Each row below holds a small network's activations on one input, seen along a few directions.
In each table, some parts of the input vary, and every possible input appears once, in random order.
Descriptions start from the smaller parts, as in this example, which fits no table here: line(6) and (point or line(9) or (values(3) and ring(5))).
Shared parts are said once, and a part with two or three values counts as separate values.
In the rows, zero is written as 128.

Other details of the inputs shift rows strongly along three fixed directions, in all tables alike. That doesn't count.

Rows:
R1: [108 143 123 117 130 140 111 118 123 106 135 123]
R2: [166 125 153 135 121 114 113 143 107 107 106 157]
R3: [166 145 141 146 116 122 156 128 115 149 127 136]
R4: [ 52  83 110 138 162 117 173 104 169 169 134 111]
R5: [ 79 146 104 140 135 150 105 117 134 119 153 130]
R6: [121 134  98 126 134 156 158 118 147 208 173  74]
R7: [111 158 111 124 123 153 121 102 121 115 155 116]
R8: [ 73 117  97 117 139 140 131 134 160 140 147 112]
R9: [119 120 130 122 120 119  94 154 130  78 100 164]
R10: [172 164 118 115 107 152 113 112 113 146 162  95]
R11: [ 45  96 143 119 156 116 115 126 143  69  94 150]
R12: [151  89 134 129 143 107 164 118 144 178 123 111]
R13: [143 125 157 130 126 108 140 126 114 103  96 153]
R14: [111 155 115 132 121 155  85 143 114 109 146 129]
R15: [143 157 122 129 117 154  85 147 108 114 148 126]
R16: [191 123 168 119 114 105 116 142  99 103  94 144]
R17: [126 101 144 138 139 102 128 128 128 114 103 151]
R18: [104 149 116 136 128 145 101 137 120 115 141 132]
R19: [144 113 142 121 133 111 149 108 125 126 116 125]
R20: [161 153 124 127 117 139 144 113 115 147 145 111]
R21: [143  92 145 121 141 101 176 112 139 164 109 111]
R22: [173 157 133 125 116 141 117 141 108 136 138 118]
R23: [152 164 108 131 104 144 127 133 125 137 154 129]
R24: [164 171 112 142 109 151 119 121 109 145 162 123]
R25: [ 98  71 166 134 155  80 171 136 143 119  70 152]
R26: [ 64 119  95 108 145 147 138  98 156 161 158  81]
R27: [139 173  95 135 101 152 140 121 130 151 170 118]
R28: [125 152 107 117 110 154  69 154 126  87 136 142]
R29: [133 113 121 138 138 122 187 117 143 192 137 102]
R30: [143 150 118 136 108 132 124 133 129 111 128 153]
R31: [140 108 132 135 136 119 170 128 138 178 128 110]
R32: [183 123 142 139 121 112 133 123 115 142 122 138]
R33: [156 138 132 129 121 136  89 138 111 111 135 136]
R34: [191 127 149 117 116 117 126 117 111 126 122 118]
R35: [121  55 159 117 145  75 151 152 152 114  71 153]
R36: [182 139 148 151 113 113 148 129 105 136 117 150]
R37: [ 98  89 122 113 152 115 160  97 155 154 130  95]
R38: [ 46 138 121 123 146 150  86 149 134  85 130 132]
R39: [150 118 170 128 129 103 111 157 107  86  80 164]
R40: [ 30 126  96 121 134 151  75 148 154  70 128 146]
Description of these inputs: line(4) and (values(2) or line(8)).
Q: Changing only the line(4) part turns R19 into R34. The same change can be made to R40. Which row results?
A: R28
Q: A walk changes only the line(4) part. It starts at R11 and steps to R1. List the rest of the walk in order.
A: R26, R10
Q: Which other rows does R8 become when the values(2) part takes its other values? List them by row number.
A: R9
Q: Which other rows does R39 become when the line(8) part takes its other values? List them by row number.
A: R2, R14, R21, R26, R31, R32, R37

Rows:
R41: [ 79 127 111 124 139 143 110 129 142 123 144 121]
R42: [ 82 103 114 132 141 122 145 117 149 135 124 126]
R43: [ 97 125 132 137 134 123 138 126 136 119 122 142]
R44: [178 119 147 129 122 115 144 136 120 148 112 125]
R45: [235 140 134 137 104 113 184 109 115 198 143 116]
R46: [118 113 126 129 134 125 130 132 136 136 127 121]
R47: [168 135 122 135 120 123 156 114 130 160 139 120]
R48: [105  84 160 137 146  87 160 138 137 107  77 163]
R49: [ 91 132 104 126 136 143 131 126 144 138 145 112]
R50: [110 152 108 126 126 155  98 131 126 127 158 116]
R51: [100 174 125 107 129 170  54 119  96  69 156 109]
R52: [180 144 160 128 112 122  85 155  95  83 101 159]
R53: [131 140  95 124 128 146 158 108 144 189 170  92]
R54: [133  89 167 127 134  91 121 156 123  93  78 160]
R55: [ 70 106  96 120 150 146 138 117 158 174 153  82]
R56: [176 121 135 105 120 121 142 105 127 150 130  99]
R57: [103 164 113 131 117 152  87 135 121  90 142 142]
R58: [101  80 160 139 144  88 156 134 137 108  76 165]
R59: [107 115 125 129 136 123 130 131 139 119 122 134]
R60: [195 198 127 138  87 150  92 141  85  95 141 155]
Q: What is each input in this table made of?
A: values(2) or (values(3) and line(6))
Q: Which other rows does R48 become when the values(3) part takes its other values? List them by row number.
A: R43, R58

Rows:
R61: [192 137 143 131 119 127 126 125 109 154 126 127]
R62: [173 178 109 115  94 162  85 123 107 119 161 118]
R63: [157 205 110 124 104 185  56 129  91 114 171 112]
R64: [130 110 145 108 125 112  97 132 120  81  95 140]
R65: [188  92 147 127 119  96 135 148 128 133 101 146]
R66: [164 123 146 117 132 126 124 122 107 144 121 105]
R67: [ 82  89 140 143 159 108 135 129 152 116  93 157]
R68: [166 159 111 139  99 141 156 143 127 173 137 125]
R69: [107  82 143 155 147  98 152 139 138 148 113 140]
R70: [ 58 152  93 145 134 166  95 130 126 133 179 106]
R71: [ 56  97 135 133 161 121 140 108 138 117 111 129]
R72: [182 127 168 130 113  99 151 131  95 113 114 141]
R73: [112 118 110 110 128 138 101 131 135 122 138 108]
R74: [ 68 131 129 101 143 146  69 157 126  72 135 116]
R75: [126 130 128 133 117 119 120 125 121  94 114 156]
R76: [203 131 148 148 123 109 172 106 115 169 118 137]
R77: [135 121 150 156 134 108 118 143 116 100  98 178]
R78: [111 140  95 126 121 151  98 132 145 120 150 128]
R79: [185 132 142 116 123 115 174 100 124 164 131 102]
R80: [ 91 114 117 122 148 123 175  98 159 158 139 105]
R81: [204 144 138 142  93 113 135 130  96 126 131 142]
R82: [166 147  95 142 100 139 165 107 130 198 182  97]
R83: [121 206 102 124 108 177  99 115 104 102 179 113]
R84: [102  68 123 115 163 110 177 131 173 184 131  94]
R85: [ 57  77 147 121 138  99 104 144 129  63  91 155]
R86: [ 36  98 127 103 160 133  89 150 154  80 118 128]
R87: [118 108 129 136 126 107 126 132 143 103 101 168]
R88: [ 72 127 104 115 131 151  62 153 142  79 134 143]
R89: [ 83 130  93 114 131 152 109 111 151 128 150 106]
R90: [150 117 174 142 125 104 116 138  87  89  97 154]
R91: [ 36 127  91 124 156 172  76 138 153 128 160 107]
R92: [183 177 159 112 102 137  66 155  83  58 120 156]
R93: [167 134 152 136 102 114 129 162 107 105  86 163]
R94: [148  65 128 106 141  93 186  99 152 192 115  81]
R95: [152 172 106 144 114 143 143 122 126 146 164 127]
R96: [ 40 138 109 133 139 149 103 172 148  97 116 154]
R97: [ 96 131  97 134 141 135 182  98 158 184 167  96]
R98: [146 122 140 137 123 111 157 134 124 141 136 128]
R99: [105  92 137 122 138 100 153 106 145 113  94 136]
R100: [124  75 158 113 137  87 128 124 134  88  69 148]
R101: [124 119 125 127 122 125 171 132 134 163 110 114]
R102: [ 29  99 119 124 154 128 150 144 162 133 103 127]
R103: [195 162 133 123  93 139  79 144  98  91 129 153]
R104: [137 123 167 135 127 101 104 157 118  59  82 190]
R105: [211 144 142 140  97 109 136 124 107 115 108 163]
R106: [ 96  55 139 128 172  95 183 102 167 176  95 105]
R107: [130 166 103 123 121 160 114 131 136 140 171 111]
R108: [107 162 119 138 117 146  88 160 115  87 154 144]
R109: [192 149 144 145 118 125 150 106 106 148 124 135]
R110: [185 156 142 125 116 142  93 135  93 128 136 120]
R111: [ 76 137  97 109 148 168 112  99 138 165 168  71]
R112: [ 62 124  87 133 134 140 134 112 158 136 153 119]
R113: [128 118 107 143 114 121 149 128 141 163 150 125]
R114: [128 147 100 132 133 159 135 105 139 182 166  92]
R115: [ 99 160 109  96 130 164  92 130 121 116 170  81]
R116: [103  98 140 119 154 105 172 104 147 129 109 119]
R117: [141 125 150 147 131 116 137 121 112 116 110 152]
R118: [170 190 130 105 105 159  88 127  95 104 159 110]
R119: [ 92 145 129 126 135 136 103 134 131  80 123 149]
R120: [182 137  97 129 111 136 168  95 144 200 161  95]
R121: [164 147 128 127 125 142 139  96 117 164 143  98]
R122: [105 119 114 140 125 127 143 161 148 146 112 142]
R123: [180 125 165 135 114  97 150 137 102 118 115 147]
R124: [161  88 182 128 140  91 106 157 108  98  71 160]
R125: [163 157 103 120 121 153 143 122 137 181 176  94]
R126: [200 162 105 122  99 152 119 122 114 166 168 103]
R127: [162 142 153 148 112 123 109 140  91 107 123 147]
R128: [ 85 105 117 135 142 120 183 136 161 177 113 119]
R129: [170 107 144 132 118  96 166 108 132 135  98 146]
R130: [152 108 124 148 124  99 167 123 142 149 115 147]
R131: [178 134 144 119 122 118 156 117 125 147 127 118]
R132: [ 48 192  92 118 120 192  81 145 120  98 156 115]
R133: [126 136 142 130 134 142  47 176 103  71 117 157]
R134: [125  98 156 119 141 102 135 137 139 106  94 146]
R135: [130  99 129 127 130  99 178  97 138 145 111 127]
R136: [109 149 107 136 135 158  94 132 133 130 150 123]
R137: [ 97 146  98 146 139 153 144 103 137 167 167 110]
R138: [ 88  77 150 108 157 105 122 151 147 106 101 128]
R139: [116 101 169 134 148 102 128 120 117  86  74 158]
R140: [100 109 120 129 146 117 187 100 153 166 139 107]
Q: What is each input in this table made of?
A: line(4) and (values(2) or (values(3) and line(6)))
Q: Changing only the line(4) part turns R112 into R75. The same change can be made to R124. Which row results?
A: R110
Q: Changing only the line(4) part turns R82 into R81. The same change can be made to R70. Which row results?
A: R127
Q: Which other rows does R121 become when the line(4) part takes its other values? List them by row number.
A: R106, R114, R136
Q: Which other rows does R102 become when the values(2) part takes its other values? List them by row number.
A: R93
Q: Which other rows does R80 become when the values(3) part takes its other values? List them by row number.
A: R109, R129
Q: Which other rows does R71 become when the line(6) part takes its other values? List them by row number.
A: R66, R90, R111, R121, R139

Rows:
R141: [114 109 137 132 138 115 147 123 135 131 113 132]
R142: [171 161 141 132 106 125 108 134 100  90 116 158]
R143: [174 114 150 133 120 100 136 139 120 125 100 148]
R144: [ 74 128 122 126 137 143  83 155 131  91 127 140]
R145: [121 166 109 130 116 156 113 121 118 124 156 121]
R146: [184 164 117 129 102 138 123 127 115 140 148 129]
R147: [106  94 130 124 138 111 143 132 152 135 116 128]
R148: [112 148 133 104 126 154  52 145 110  69 134 124]
R149: [133 115 133 130 128 121 125 140 130 123 116 135]
R150: [101 112 121 135 145 124 160 115 143 158 135 112]
R151: [144 137 115 123 112 133 129 128 129 131 138 127]
R152: [148 105 151 137 133 102 162 121 127 142 104 138]
R153: [144 154 119 132 118 139 133 119 122 132 144 125]
R154: [ 74 118  87 128 150 151 154 116 161 197 167  80]
R155: [155 111 137 130 125 106 170 110 133 142 113 136]
R156: [143 170  95 132 112 166 116 123 127 162 176 102]
R157: [167 101 163 117 136 100 142 111 113 126 102 122]
R158: [ 39  97 142 129 160 119 109 146 139  86  99 148]
Q: What is each input in this table made of?
A: values(2) and (point or line(8))
Q: Changing only the values(2) part turns R146 into R142. The same change can be made to R143. Which row results?
A: R145
